A small network was shown many inputs. Here are its activations along a few directions, one row for each input.
In each table, some parts of the input vary, and every possible input appears once, in random order.
A made-up example of a description, with smaller parts first: one of 5 places around a ring, together with either a single point or one of 9 places along a line or (one of 3 separate values, together with one of 4 places along a line).
Shared parts are said once, and a part with two or three values counts as separate values.

Other details of the inputs shift rows strongly along three fixed directions, in all tables alike. That doesn't count.

Table:
x1: [ -2 -14  -9 -29  12 -15   3  -6  -8  13   1]
x2: [ 12  58   4  -6  28  23  47   7   4 -27  -5]
x3: [ 13   9   6 -15  11  -3  21  -4  -6 -14  -3]
x4: [  8  -2   8  10  -8  11  -7 -30   2   5 -12]
x5: [-21  13   2  31 -17  27  24 -26 -11 -17  -4]
x6: [  1  -1   8   9  -9   0 -21 -21   2   2  -2]
x7: [ -4   0 -16 -33  15  -7  14  16   4  -6   2]
x8: [-38 -30 -11 -16  12  -3  17  -1 -28  -6   3]
x9: [ 14  21  10  28  -5  15   6 -25  -2  -4 -22]
x10: [ -2 -20 -13 -27  19   3   1   7   4   0  14]
x11: [  0 -22 -19 -20  24  -1   0   9   0  -1   9]
x12: [  9  -6  12  12  -7   4 -10 -24   9  -6  -2]
x13: [ -1  -9 -13 -30  13 -19  -4  -7  -7   6   7]
x14: [ -5 -19 -14 -31  11  -6   0   6   4  -5   2]
x15: [-14  -3   5   5 -27 -28 -21  47  -7  32  20]
x16: [  5 -11  -2  15  -7  15 -13 -13   8 -11 -13]
x17: [  0 -42  -4   5  -8 -16 -31 -10   3  10   6]
x18: [ -8 -41  -8  -5 -14   1 -33  -5  14   8   4]
x19: [ 14  28   0 -11  21  -9  34   8 -10 -17  -5]
x20: [ -5  27   8  24 -22 -17  -6  41  -9  19   9]
x21: [ -9  19  13  25 -19   3  -2  53   8  15  18]
x22: [ 16  25  10  26  -2  14  -1 -27  -3 -15 -17]
x23: [  4 -10  -4  16  -6  15 -13 -14  10 -11 -13]
x24: [ -9  20  11  19 -28  -3   0  51   7  10   6]
x25: [ -5  24   9  26 -22 -14   2  39  -7  26   2]
x26: [  5 -13   0  20   2  22 -16 -13  10  -7  -1]
x27: [  2  -2   4  11  -7   3 -10 -28   6  10  -9]
x28: [  4  -6   8  12  -6  -3 -14 -21  13  -1   0]
x29: [  2 -12 -10 -31  10 -15  -3  -4 -11   5   7]
x30: [  0 -10   6  14   1  21 -17 -17  17  -6   2]
x31: [ 13  30   3 -20  15   2  39   1 -16  -6 -12]
x32: [  2   0  -3 -31  18 -22  15   9  -5  -3   9]
Each input here is: either one of 2 separate values or (one of 5 places along a line, together with one of 6 places along a line).

Table:
x33: [  3 -26  -2  17 -12  11 -31 -21  12   8  -6]
x34: [  3 -12  -3  -7   1   1  -8   0   6   7   6]
x35: [ -4  -8  -4  -6   2  -6 -10  -5   5   5   7]
x36: [  0  26  20  44 -26   5  -5  10   1   2  -7]
x37: [  3  -3  -9 -28  21 -11  13  15  -5  -2   9]
x38: [  3  34   9  21  12  52  36 -37  -7 -47 -18]
x39: [ -4 -11   0  -6   1  -8 -10  -3   3  -1   6]
x40: [  1 -12  -2 -10  -1   2  -9   0   6   7   2]
x41: [  2 -12  -3  -5   4  -1  -9   0   6   6   7]
x42: [ -6  30   9  24 -23 -14   9  44  -6  11   6]
x43: [ -1 -11  -8  -4  -2  -3  -5  -6  -5  10  -1]
x44: [ -2 -13   1  -3  -4  -9  -4  -4  -3   1   3]
x45: [ -7  42  16  23 -16  -9  14  41  -2  15   9]
x46: [ -4  -9  -2  -5   3  -8 -10  -4   3   1   7]
x47: [  4  -4  -7 -29  19 -11  13  16  -6  -4   8]
x48: [-2 -9 -1 -6 -1 -4 -3 -6 -1 10  3]
x49: [  2 -14  -6  -2   4  -4 -11   2   1   2  -1]
x50: [ -9  20  21  37 -34   3 -13  16   7  19   0]
x51: [ -2 -23   5  17 -16   3 -29 -27  13  -3   0]
x52: [ 22  18   8  17   6  27  11 -36   4 -32 -25]
x53: [ -2  -2  -7 -27  18 -16  15   9 -12   1   7]
x54: [-13  37  12  15 -23 -11   4  47   5  17  11]
x55: [  4 -14  -2  -5   0  -3  -6   0   4  -3   4]
x56: [  3 -14  -4  -3   3  -4 -10   3   0  -1  -2]
x57: [ 16  30  -1 -11  18  19  28 -12  -3 -20 -21]
x58: [  1 -22   0  20 -12   7 -26 -29   4   7  -6]
x59: [  0 -23   0  14 -15  10 -26 -32   4   7 -11]
x60: [  2 -12  -9  -3   4  -2 -10   1   3   5   0]
x61: [ 14  32  10  -7  19  11  34 -18 -10 -26 -14]
x62: [-23 -13 -17 -22  16   3  28  17  -7  -7   6]
x63: [  0  -2 -13 -25  17 -16  14  11 -16   1   3]
x64: [ -2   2 -11 -32  16 -12  14   9  -4   2   9]
What do these inputs look like to the network?
Answer: either one of 2 separate values or (one of 5 places around a ring, together with one of 6 places along a line)
Change only the place on the line of 6 in x60. List by row number the other rows that result.
Answer: x33, x49, x52, x56, x57

Table:
x65: [  4  10  15  26 -16   6 -10  -9   7   0  -6]
x66: [-11 -23  -4   3  -5   7 -14 -17   3  -1   4]
x67: [ 12  15   4   0   9   5   9  -8   0 -12  -8]
x68: [  4 -20  -1   0  -1   2 -19 -16   7   5  -2]
x69: [ -7 -34 -18 -33   9 -26 -12   5  -6  13  13]
x70: [ 16   5  -7 -25  24   6  20 -20  -3 -16 -10]
x71: [-15  26   4   9  -8  -5  15  45  -1   6  11]
x72: [-12  20  -4 -13   9  -9  28  31  -9   0  11]
x73: [  1  24  -3 -17  10 -13  20  33  -6   5   5]
x74: [ -2 -35 -15 -19  13   3  -4 -26  -8  -4  -7]
x75: [  8  -1   4   1   3   5  -2 -19   0  -6  -5]
x76: [ -3  -6  -1   4   5  13   0 -14   4 -10  -3]
x77: [ -3  35   6   8  -9 -11  12  44   0  11   6]
x78: [ -2  -5  -1   2   4  15  -1 -13   2 -12  -3]
x79: [  1  10  -2   4   5   9  16  -9  -9 -11 -10]
x80: [  7   1   2   2   2   3  -2 -21   0  -7  -6]
x81: [  6  26  18  24 -11   7   4   0   2  -3  -6]
x82: [ -4  18  10  26 -12  16   6   5   7  -8  -3]
x83: [ 12  15   5   0   9   7   9  -8  -1 -10  -7]
x84: [  2  -6  -4   5   4  12   1 -14  -3 -10 -11]
x85: [  3  23  -3 -16   9 -12  22  33  -6   5   7]
x86: [ -4 -36 -18 -33  12 -24 -14   9  -3  13  11]
x87: [ -1  12   0   0   7  16  14  -6  -1 -17  -4]
x88: [-10   5  11  25 -18  14  -6  -3   6  -3   0]
x89: [  3 -16 -11 -21  21  13   9 -24  -2 -18  -3]
x90: [  9  16   6  -2   5   4  12 -11  -2 -11  -8]
x91: [-13 -15   4  16 -25 -22 -29  27   4  29  17]
x92: [  8  -1 -12 -20  24   9  20 -16 -11 -19 -12]
x93: [-18 -41 -18 -33  11 -17  -6   8  -5  11  16]
x94: [  4  -1  -9 -21  25  12  25 -17  -3 -22  -6]
x95: [ -7 -34 -18 -34   9 -24 -12   5  -5  16  13]
x96: [-21 -20  -3  19 -25 -15 -24  30  -2  28  13]
x97: [ 11  -2   2   1   3   6  -3 -17   4  -9  -7]
x98: [  4  -7  -4   5   2  11   2 -13  -2  -9  -9]
x99: [  3  12 -11 -38  24 -20  29  18 -15  -2   6]
x100: [  5  27  14  24 -12   5   3  -1   3  -3  -5]
x101: [  6 -31  -8 -23  14  -4  -9 -29  -2  -3  -3]
x102: [ 14 -12  -8 -21  22   4   3 -27  -3 -13  -7]
x103: [  1  10   1   0   6  16  15  -5  -1 -16  -3]
x104: [  6  11 -12 -39  25 -17  28  22 -11  -5   5]
x105: [-11 -25  -4   4  -4   5 -13 -18   4   0   3]
x106: [  4  11  15  25 -15   9  -9  -9   7   3  -5]
x107: [  7   0   3   2   3   2  -2 -21   1  -6  -6]
x108: [ -5   3   8  28 -17  12  -5  -5   0  -1  -8]
x109: [ -2  11   4   0   6  13  16  -7  -3 -13  -3]
x110: [  7  27  13  23 -10  10   1   2   7  -3  -8]
x111: [  8   8  13  27 -14   9 -11  -6   9   0  -4]
x112: [-10   3  11  27 -17  13  -7  -5   7  -2  -1]
x113: [ -4  35  10   7 -11 -13  15  41  -3  13   6]
x114: [  2  22  -2 -15   9 -15  18  33  -7   2   5]
x115: [ -4  34  10   8 -12 -15  13  42  -4  10   7]
x116: [-11 -16   3  15 -22 -19 -31  30   7  27  15]
x117: [ -2  14   2   1   5  13  16  -8  -4 -14  -2]
x118: [  1  -7  -1   4   1   9   2 -16  -6  -7 -10]
x119: [ -6 -28  -7  -9  -6 -21 -21  19   2  20  14]
x120: [  2  10  -1   3   5   8  15  -8  -9 -10  -9]
x121: [-11 -23  -8 -10  -7 -23 -19  16   0  24  14]
x122: [ -8 -25 -10 -11  -7 -18 -20  19   4  20  12]
x123: [  9  26  14  23 -10  10   3   2   7  -2  -7]
x124: [ -1  26  -3 -16   6 -16  22  30  -9   5   6]
x125: [  2  11  13  24 -17   8 -10 -10   8   2  -7]
x126: [ -4  15  -9 -12   7  -8  25  35 -12   0   3]
x127: [  7  10  12  26 -14  11 -10  -7  10   2  -5]
x128: [  9  25  13  24 -12   8   2   3   6  -6  -7]
x129: [  8  -1   5   1   2   4  -2 -20   1  -7  -7]
x130: [  1 -19   1  -1  -4  -1 -17 -19   4   5  -2]
x131: [-19 -22  -5  17 -23 -13 -26  35   1  27  12]
x132: [ -2  -8  10  26 -21   1 -26  -9   9  13   1]
x133: [  9   0   1   1   4   6  -5 -18   3  -9  -8]
x134: [ -1  24   0 -17   6 -14  22  31  -8   6   5]
x135: [ 10  -1   0   0   2   8  -2 -18   5  -7  -8]
x136: [ -1  25  -1 -18   6 -15  23  31  -8   5   5]
x137: [  1 -20   0   0  -5  -2 -18 -19   4   2  -2]
x138: [ -8   9 -12 -39  23  -8  34  23 -16  -8   9]
x139: [ 10  17   2  -2   8   8  10  -9   1 -10  -9]
x140: [  4  10  15  25 -16   8 -10  -9   7   3  -6]
x141: [ -2  -8   9  26 -20   2 -26  -9   8  14   2]
x142: [  0  23  -1 -14   8 -17  21  30 -11   5   9]
x143: [-12 -15   2  15 -24 -18 -31  30   8  25  14]
x144: [  1 -18  -1   1  -3  -2 -17 -20   4   6  -1]
x145: [  5   9  -3   3   7  13  16  -5  -5 -12 -11]
x146: [ -5   3   9  28 -14  15  -7  -3  10  -3   0]
x147: [  7   8  13  27 -14   8 -11  -6   9  -1  -5]
x148: [  7   0   3   0   2   7  -1 -20   1  -3  -6]
x149: [  9  -9 -10 -23  18   2   5 -32  -3 -11  -8]
x150: [  4 -21  -3   1  -3   0 -19 -16   7   1  -2]
x151: [-19 -32 -11  -9  -4 -13 -19  23   1  17  18]
x152: [-12 -14   2  14 -22 -17 -30  30   8  29  14]
x153: [  5  28  15  24 -11   8   4  -1   3   0  -4]
x154: [  9 -32 -12 -22  15  -1 -11 -26   0  -4  -1]
x155: [ -3  11   2   3   7  11  17 -10  -1 -13  -3]
x156: [ -7 -26  -5   2  -4  10 -14 -13   6  -3   3]
x157: [  8 -31 -12 -23  14  -1 -10 -27   2  -2  -3]
x158: [ -4 -35 -19 -33  12 -20 -14   8  -3  16  12]
x159: [ 10  16   4   0   7   4  11 -11  -4  -9  -5]
x160: [ -7 -36 -11 -20  14   4  -3 -27   0  -7   0]
x161: [  1  -9   8  24 -21   4 -26  -5  13  10   0]
x162: [-10  17  -5 -14  12  -6  26  34  -6  -2   9]
x163: [  9   0   2   1   6   9  -3 -17   3  -5  -7]
x164: [ -2  13   2   2   7  12  16  -8  -4 -13  -2]
Changing only one part turns x101 into x116. The same change can be made to x109. Which row results?
Answer: x151
Changing only one part turns x160 into x162. The same change can be made to x134. Which row results?
Answer: x110
What do these inputs look like to the network?
Answer: one of 4 places along a line, together with either one of 3 separate values or one of 6 places around a ring or (one of 2 separate values, together with one of 8 places along a line)
Change only the choice among 3 separate values in x96. List by row number the other rows that result.
Answer: x79, x120
Change only the place on the line of 4 in x90. List by row number the other rows that result.
Answer: x97, x100, x114
Change only the choice among 2 separate values in x102. List by row number the other rows that result.
Answer: x158
Change only the place on the line of 8 in x147. List by row number the other rows that result.
Answer: x97, x104, x111, x119, x128, x150, x154
A walk changes only the place on the ring of 6. It starts at x66 and steps to x105. List the rest of the walk in order.
Answer: x155, x72, x164, x117
Change only the choice among 2 separate values in x152. List by row number the other rows that result.
Answer: x67
Change only the place on the ring of 6 in x103. List by row number the other rows that result.
Answer: x82, x89, x94, x146, x156
